Each row below holds a small network's activations on one input, seen along a few directions.
Each table varies a few parts of the input and shows all the possible inputs, shuffled.
A made-up example of a description, with smaller parts first: one of 2 separate values, together with either a single point or one of 9 places around a ring or (one of 4 places along a line, together with one of 5 places around a ring).
Shared parts are said once, and a part with two or three values counts as separate values.
In the rows, zero is written as 128.

Other details of the inputs vary at random and push rows far along three fixed directions, the same in every table; ignore that.

Rows:
x1: [133 134 125 155 162  86 113 152 131 136 138 124 137 145]
x2: [118 148 138 119 163 124 137 131 127 142 129 146 135 119]
x3: [158 109 123 117 107 168 117 171  93 104 105 136 115 122]
x4: [152 134 129 151 153 105  96 171 130 131 147 138 103 141]
x5: [114 146 150 100 117 165 159 113 120 141  97 143 154 112]
x6: [109  97 115 144 107 113 116 124 112 132 116  82 136 140]
x7: [139 148 130 132 149 130 128 146 145 132 149 164 132 130]
x8: [160 132 117 162 156  97 113 187 143 129 159 151 118 146]
x9: [160 112 116 133 124 136  98 174 111 114 121 124 101 134]
x10: [144 166 149 142 155 141 138 167 151 144 137 188 127 132]
x11: [105 186 138 109 154 139 163 101 144 145 128 154 159 130]
x12: [ 94  85 115 126  94 111 124  70 144 120 143  93 137 130]
x13: [160 113 134 106  99 187 113 168 102 106  95 128 116 108]
x14: [173 157 137 132 146 149 117 191 119 125 114 167 105 131]
x15: [115 105 119 140  96 115 137  99 132 129 140 109 126 130]
x16: [134 127 124 156 165  81 103 155 136 142 139 111 123 137]
x17: [145 138 128 122 121 171 142 152 129 124 111 167 122 127]
x18: [132 120 126 116 119 148 131 127 124 123 114 148 120 134]
x19: [ 57 127 129 112 137  92 157  23 154 147 141 104 151 125]
x20: [106 153 134 101 125 132 145  80 134 137 113 116 151 120]
x21: [124  80 123 117  68 151 124 103  97 103 120  78 132 113]
x22: [116 144 137 124 147 115 140 115 128 140 131 129 147 126]
x23: [123  99 127 110  91 164 125 134  84 112  91  92 142 103]
x24: [141  92 127 128  86 140 108 137 108 113 122  86 115 120]
x25: [139  99 114 156 107  99 113 140 118 115 147  99 119 135]
x26: [105  76 116 129 101 115 112  92 126 118 138  94 121 135]
x27: [111 176 135 130 172 105 154  89 167 148 150 186 127 146]
x28: [113  79 108 135  90 113 127  97 132 122 142  90 125 135]
x29: [104 178 151  81 141 165 168  80 138 146 108 151 151 102]
x30: [128 158 131 155 189  64 119 133 158 159 158 133 131 150]
x31: [ 96  92 129 118 112 122 128  97 116 130 111  93 134 115]
x32: [123 146 126 126 128 121 145 104 137 122 141 140 128 133]
x33: [132 125 141 100 112 181 140 149  89 120  87 125 139  98]
x34: [123 118 126 143 129 111 116 145 120 139 116 120 134 137]
x35: [131 165 139 104 147 162 143 130 139 124 131 179 137 119]
x36: [133 164 140 102 128 171 154 115 121 117 112 171 134 114]
x37: [105  98 118 151 133  94 115 120 126 136 128  96 132 131]
x38: [169 143 137 149 138 151 127 205 123 126 115 176 107 136]
x39: [143 139 139 124 130 145 123 149 118 120 127 153 125 122]
x40: [145  89 118 139 109 121  98 149 125 113 137  90 114 130]
x41: [147 125 129 164 179  78  90 190 132 142 138 123 108 138]
x42: [117 111 123 175 160  56  97 127 152 140 172 129 108 158]
x43: [ 94 165 120 107 145 115 166  48 167 131 161 152 142 135]
x44: [125 149 130 113 113 133 152  87 149 129 136 128 135 120]
x45: [136 153 129  97 116 172 150 113 136 119 116 147 126 115]
x46: [146 115 117 126 108 140 126 131 129 120 132 111 123 122]
x47: [141 125 131 108  92 180 126 156  91 120  83  98 137 115]
x48: [127 102 108 157 123  71 107 110 138 117 156  82 104 149]
Description of these inputs: one of 3 separate values, together with either one of 6 places along a line or (one of 2 separate values, together with one of 5 places around a ring).
Question: Changing only the choice among 3 separate values turns x37 into x16. The same change can be made to x12. Which row results?
Answer: x40
Question: Changing only the choice among 3 separate values turns x44 into x15. The same change can be made to x45. Which row results?
Answer: x17
Question: Change only the choice among 3 separate values in x24. List by row number the other rows that result.
Answer: x10, x21
Question: Change only the place on the line of 6 in x6. List by row number the other rows that result.
Answer: x5, x19, x31, x34, x37

Rows:
x49: [147 166 138 129 177 143 137 168 154 136 119 218 105 143]
x50: [138  99 103 169 183  27  66 136 135 130 168  65 106 153]
x51: [176 148 146 107 162 178 115 215 114 129 114 167 121  98]
x52: [124 185 162 100 157 183 153 128 162 141 125 218 132 105]
x53: [144 107 111 166 121  99 124 152 143 131 139 135 110 164]
x54: [145 119 134  97  65 200 133 152  95 129  65  91 130 104]
x55: [156 125 127 188 190  97  94 219 160 138 151 210  86 161]
x56: [ 10 171 151 129 216  42 166  16 165 191 142 143 188 136]
x57: [115 152 145  69 113 183 134 107 119 140  82 128 127 106]
x58: [123 135 126 140 127 127 125 131 158 153 129 111 138 123]
x59: [151 131 137  97 115 174 125 141  95  97 110 134 125 100]
x60: [ 83 123 123  70  85 183 167  32 107  92  88 125 130 118]
x61: [185 132 126 130  87 191 124 218  85  98  99 152 124 127]
x62: [150 186 158 114 182 154 123 170 165 166 120 194 127 110]
x63: [121  95 103 150 112 108 123 133 133 116 162 119 125 142]
x64: [138  97 135 106 103 159 120 142 103 104 131 125 120  94]
x65: [131 151 121 122 105 150 158 114 122 113 115 145 136 141]
x66: [155  76 106 170  90  95  96 154  95  99 145  54 117 137]
x67: [176 149 131 141 166 135 112 230 130 142 138 147 133 125]
x68: [170 198 136 146 180 118 125 191 138 149 121 153 133 145]
x69: [110 108 157 135 114 159 144 186  63 149  56 117 181 107]
x70: [136 148 148  89  74 203 175 110 118 126  94 145 142 106]
x71: [ 84 198 143 140 216  63 155  49 208 165 184 194 124 150]
x72: [175  76 101 186 130  59  59 211 103 120 149  39 112 154]
x73: [ 90 140 129  82  80 168 180  34 137 122 147 119 167  95]
x74: [ 90 138 115 134 177  65 138  59 183 134 196 169 128 141]
x75: [ 95  44 112 129  33 122 126  61 118 110 139  39 131 123]
x76: [123  69 105 147 128  50  75  99 110 118 135  26 108 148]
x77: [117  69 102 182 103  71 110 116 149 133 165 102 117 158]
x78: [ 93 120 124  97  99 138 147  35 104 109 109  91 123 117]
x79: [131  87 117 121  96 140 109 121  94  93 125 110 111 131]
x80: [116 157 124 115 111 112 159  66 132 123 134 111 138 132]
Question: What is each input in this table made of?
Answer: one of 2 separate values, together with either a single point or (one of 3 separate values, together with one of 5 places around a ring)
Question: Change only the choice among 3 separate values in x72. List by row number the other rows that result.
Answer: x61, x66

Rows:
x81: [145  75 123 107  68 184 111 153  83  95  93 104 103 112]
x82: [109 119 125 101  91 162 153  80 133 118 115 134 132 125]
x83: [ 99 109 115 110  87 122 146  33 136 115 140  76 130 121]
x84: [111 169 135 112 161 119 146  91 150 150 123 141 143 120]
x85: [160 171 144 111 125 187 156 173 129 134 111 189 143 116]
x86: [ 93 190 137 107 155 113 162  66 155 147 128 149 155 129]
x87: [131 149 125 142 139 116 136 127 158 142 145 149 122 142]
x88: [ 96 101 123  78  76 170 151  59 111 103 115 107 142 109]
x89: [113 157 120 145 163  71 141  86 171 140 181 134 130 146]
x90: [166 142 136 127 135 151 114 176 121 120 126 153 102 121]
x91: [121 102 109 175 160  46 100 132 117 132 149  87 116 167]
x92: [133 141 133 146 161 113 120 171 131 148 134 137 141 131]
x93: [124 154 156 135 149 148 147 163 127 147 112 192 132 117]
x94: [170 151 133 137 154 144 110 193 123 119 136 166 119 120]
x95: [133  95 133 115  98 158 110 161  93 121  91  89 137 109]
x96: [127  81 120 168 150  56  77 149 127 137 146  72 117 148]
x97: [143  69 109 161 104 116  97 162 112 107 131  97 113 144]
Question: What is each input in this table made of?
Answer: either a single point or one of 6 places along a line or (one of 2 separate values, together with one of 5 places around a ring)
Question: A walk changes only the place on the line of 6. It starts at x91 and steps to x86. List the rest of the walk in order.
Answer: x84, x96, x95, x92
